A small network was shown many inputs. Here are its activations along a few directions, one row for each input.
Each table varies a few parts of the input and shows all the possible inputs, shuffled.
Descriptions start from the smaller parts, as in this example, which fits no table here: one of 6 places along a line, together with either a single point or one of 9 places along a line or (one of 3 separate values, together with one of 5 places around a ring).
Shared parts are said once, and a part with two or three values counts as separate values.

Other details of the inputs vary at random and push rows far along two fixed directions, the same in every table; ignore that.

Table:
r1: [  6  68   2  60   4  43   2 -23  16  -4 -61   7]
r2: [ 23  46 -43  57  -9  22  23 -25  -1 -21 -56 -10]
r3: [-32 -40  50 -17 -23 -11  12 -10  33   9  44  11]
r4: [  1 -25 -12 -91  74 -87 -40  75 -20  14  -8 -27]
r5: [  0 -22  42 -17  -8 -24  46 -18   9  -2  48  34]
r6: [ 24  54 -14  72  -8  39  21   0  22 -14 -36 -16]
r7: [  1  37 -36  69  -7  73  -5  21   8  -4 -31 -18]
r8: [-20 -16 -20   0 -43  11  -7 -11   6  10   4  -5]
r9: [-31 -65  -7 -36 -23   1   7   0  -6  -1  47  12]
r10: [ 18  71 -18  49  13  61   7  -9  -6 -21 -28   7]
r11: [  0   3 -35  17 -37  16   0 -17   0  19 -20  -8]
r12: [-17 -37  20 -39  -8 -35  28 -40  -1 -21  42  48]
r13: [-18 -40  -9 -34  -2   3  11 -19 -21  -6  26  44]
r14: [  9  51 -50  43 -13  40 -14 -28  -2   3 -59   8]
r15: [ 11  50 -28  76 -14  50  -2   0  11  22 -46 -20]
r16: [ 18 -82  44 -16 -38 -12  -5 -16 -23   2  59  28]
r17: [-10  14 -24  38 -27  17   8 -14   8 -29 -15 -19]
r18: [-14 -57 -14 -32 -17  -3  16  -1 -14   8  33  11]
r19: [  8  48 -13  73 -12  47   8   5  32 -24 -28 -18]
r20: [ 17 -45  41  -8 -14  -5 -20 -27 -34 -14  36  53]
r21: [19 33 -6 26  5 40 26 -8 -8 -5  0  0]
r22: [ -9 -12  49 -26   2 -23  31 -19   9 -15  49  51]
r23: [-20 -30  26 -40 -21 -17  16 -49   6  -1  16  38]
r24: [ 17  31 -56  49  -6  52   9 -16  -6 -14 -35 -33]
r25: [ -2  -4   2   8   0  24  24   2 -20  10  15  18]
r26: [  9  21   4 -64  57 -87 -44  49   5  14 -55 -48]
r27: [  7  58  -3 -39 100 -50 -64  98 -20   3 -47 -34]
r28: [ 29 -52  33  -4 -20 -10  -9 -18 -34   0  31  31]
r29: [ 10  40 -12 -36  48 -68 -54  62   9  10 -75 -73]
r30: [-21 -48  56 -23 -27 -18  33 -24  22  20  50  22]
r31: [-18 -28 -15  -7 -15  19   9 -18   0 -17  35 -10]
r32: [ -7  -3  15  10 -12   3  16 -19  -3  31  17  19]
r33: [-12 -34   2 -42   7  -7  16 -32 -14 -16  42  35]
r34: [ 19  30 -12  36  -3  49  18  -1   6  -5   1 -15]
r35: [ 20 -32  30 -54  51 -80 -93  89  -8  -4   3 -44]
r36: [  6  11 -24  33 -23   8  23 -20   3 -18 -19 -13]
r37: [ 17  43 -56  50 -21  36  -2 -22  -4  15 -63 -11]
r38: [-16  16 -14  28 -41  25  -4 -19  13  -9 -35 -24]
r39: [-22 -11  33 -15  -5  -7   7 -24  -4  21  38  42]
r40: [ -3 -45  -3 -36  -4  -7  33 -32 -16  -3  44  18]
r41: [  9  31  37 -58  86 -95 -46  74  16  24 -40 -47]
r42: [ -2  39  -3 -22  69 -59 -77  98  23  25 -40 -64]
r43: [-13 -26  23 -19  -4  15  12   4  15  -7  62   2]
r44: [-14 -44  19 -17 -12  11  25   6  -9  15  53  19]
Description of these inputs: one of 4 places along a line, together with either a single point or (one of 2 separate values, together with one of 5 places around a ring).
Changing only the place on the line of 4 turns r35 into r16. The same change can be made to r8. Which row results?
> r11
Which other rows does r10 become when the place on the line of 4 takes its other values? List them by row number.
> r21, r34, r43
Which other rows does r2 become when the place on the line of 4 takes its other values? List them by row number.
> r12, r17, r36

Table:
r45: [  3  30 -45  -7  18 -20 -32  17   1   7 -60 -34]
r46: [ -17  -64   49 -108   42  -79   -4   25  -18   10   74   35]
r47: [ -8 -17 -31  13 -38  32  29 -50  -6 -11   8  16]
r48: [  7 -13   7  28 -24  46  21 -26 -13   1  28  33]
r49: [  8  46  14  18  37 -14 -31  42  19   3 -29 -27]
r50: [  3  54   1  13  38 -18 -12  41  21   5 -36 -36]
r51: [-13 -32  -8  25 -60  38   5 -34   2   8   8   6]
r52: [  6  24 -43   6  22  -7 -26  41   7   0 -44 -57]
r53: [-12   4  19  29 -37  23  43 -32  24  -1  16  16]
r54: [ 20  17 -23   8  10 -17 -48  29 -13  10 -51 -33]
r55: [ 13  44 -42  -1  41  -5 -21  31  -5 -11 -44 -32]
r56: [  7  34 -10  11  36   5 -36  53   3   1 -23 -31]
r57: [ 12  22 -34  -2  17 -25 -40  18 -14   3 -61 -20]
r58: [ 22  35 -31   4  42  -7 -29  33 -17 -14 -45 -17]
r59: [-10 -58  83 -90  35 -88  -7  23   3  19  76  25]
r60: [-19 -28 -23  19 -56  34  25 -36  10  14   3   0]
r61: [ -3   2  26  18 -15  23  36 -47  -1  -4  12  44]
r62: [ 19  25 -37   3  29 -18 -35  24 -18 -12 -53 -24]
r63: [ -6 -31 -11  31 -50  45  10 -29  -2  -8  18   2]
r64: [-24 -82  50 -98  22 -70 -19  41  -3   6  86   3]
r65: [ 11 -29 -10  31 -46  36  11 -36 -19  -7  14  15]
r66: [ 12 -20  -4  32 -33  46  17 -28 -17  -9  22  24]
r67: [-23 -60  82 -88  20 -91 -11  30  21  11  77  15]
r68: [-16  -7  -8  24 -27  47  39 -20   4   4  27  14]
r69: [ 11  61   0  -2  39 -25 -13  19  15  -6 -50 -24]
r70: [-10   1 -12  12 -20  41  39 -39  -7  -3  22  31]
r71: [ 18  50  11   1  42 -26 -19  20   5  -6 -51 -10]
r72: [-10  12  16  14 -18  23  43 -49   7  -3  14  31]
r73: [-11 -15 -20  26 -35  48  36 -22   3  -6  22   4]
r74: [  9  -4  34  30 -31  23  26 -40   9  -1  17  33]
What do these inputs look like to the network?
> one of 5 places around a ring, together with either one of 2 separate values or one of 4 places along a line
Changing only the place on the ring of 5 turns r54 into r45. The same change can be made to r59. Which row results?
> r72
Which other rows agree with r61 in the place on the ring of 5? List them by row number.
> r46, r57, r58, r62, r71
Which other rows agree with r63 in the place on the ring of 5? List them by row number.
> r49, r51, r56, r64, r67
